These are the activations of a small neural network, seen along a few directions. Each row is one input.
Each table varies a few parts of the input and shows all the possible inputs, shuffled.
A made-up example of a description, with smaller parts first: one of 8 places around a ring, together with either a single point or one of 11 places around a ring or (one of 2 separate values, together with one of 6 places along a line).
Shared parts are said once, and a part with two or three values counts as separate values.
In the rows, zero is written as 128.

Other details of the inputs shift rows strongly along two fixed directions, in all tables alike. That doesn't count.

Table:
R1: [154 113 120 153  90  91 100 104 164 137 120 139 109 127 152]
R2: [116 139 150 132 101 122 154 125 154 122 114 107 116 101 128]
R3: [ 85 181 161  98 110 182 195 172 147 145  92  94 127  87  92]
R4: [155 110 130 157  84 107  93 115 159 139 128 126 111 124 164]
R5: [103 136 127  85 201 172 124 170  49 130 161 142 162 157 110]
R6: [137 105 113 124 169 122 102 133  91 125 147 161 143 154 127]
R7: [102 169 117  77 165 162 161 155  80 131 127 112 149 143 114]
R8: [167  81 100 152 136  87  57 107 115 127 155 168 122 159 154]
R9: [146 124 129 165  79  87 147  69 188 105 111 106 110 113 124]
R10: [112 150 109  94 162 183 150 176  84 144 123 136 145 140 106]
R11: [131 125 157 156  68  95 127 107 196 131 107 118  99  89 130]
R12: [130 104 118 109 191 119  78 128  63 122 168 165 151 168 126]
R13: [163  98 112 150 108  88  89  98 132 121 143 135 118 144 171]
R14: [140 103 155 179  66 116 134 129 193 131 108 122 102  86 140]
R15: [147 111  97 101 190 102  47 111  59 125 181 158 153 184 148]
R16: [100 137 124  88 195 159 152 158  57 119 148 135 156 148 107]
R17: [150 104 122 168  78 102 133 115 172 126 109 128 102 104 147]
R18: [154 107 132 148 109  99  63 109 134 130 154 125 122 136 167]
R19: [ 89 162 140 115 120 176 230 171 146 132  77 108 130  89  91]
R20: [ 80 202 145 109 137 189 223 109 179 118  85  74 134 108  62]
Description of these inputs: either one of 2 separate values or (one of 3 separate values, together with one of 6 places around a ring).
What sort of input is R12? -> one of 3 separate values, together with one of 6 places around a ring
Change only the place on the ring of 6 in R14. List by row number the other rows that result. -> R3, R4, R5, R10, R18

Table:
R21: [170 106 123 158 100 114  67 116 171 159 127 155 108 126 146]
R22: [ 77 157 177 111 106 174 200 210 135 147 103 130 115  69  87]
R23: [111 173  69  51 145 182 187 172  71 133  98 126 133 151 117]
R24: [132 108 172 179  81 116 178 103 180  96 111 100 113  78 123]
R25: [109 164 157 120 113 154 172  87 167 120  96  91 135 123  71]
R26: [ 91 147 126 101 133 201 219 226 121 171  89 130 151  80  96]
R27: [160 113 119 143  88 117  90 138 116 163 112 130 118 137 183]
R28: [159 113  78 117 169  77  96  80  86 109 156 140 145 181 169]
R29: [144 111 104 167 122  80 105  56 184 114 120 148 115 145 122]
R30: [140 140 156 149  63 102 153  80 181  97 118  74 120 121 156]
R31: [130 106 151 144 158 107  40  77 126 112 179 132 130 157 134]
R32: [126 103  89 111 221 124 141 130  49 109 153 168 168 166 111]
R33: [127 144 127  67 176 137  73 164  29 146 166 134 157 164 147]
R34: [164  63  82 158 142  87  87 137  93 107 159 184 126 159 156]
R35: [ 65 200 156  82 137 189 202 165 120 132 110  60 132  97 109]
R36: [126  80 183 185 110  98 103 115 158 107 153 117 104  97 151]
R37: [131 131 178 167  40  96  95 115 248 153 109 117  89  67 126]
R38: [144 147  57  93 199 149  97 132  70 130 145 167 144 187 100]
Describe the family of inputs behind these rows. -> one of 3 separate values, together with one of 6 places around a ring
Changing only the choice among 3 separate values turns R28 into R32. The same change can be made to R23. Which row results? -> R34
Change only the place on the ring of 6 in R29. List by row number the other rows that result. -> R21, R25, R31, R37, R38
Change only the choice among 3 separate values in R22. List by row number the other rows that result. -> R33, R37
Change only the choice among 3 separate values in R31. List by row number the other rows that result. -> R35, R36
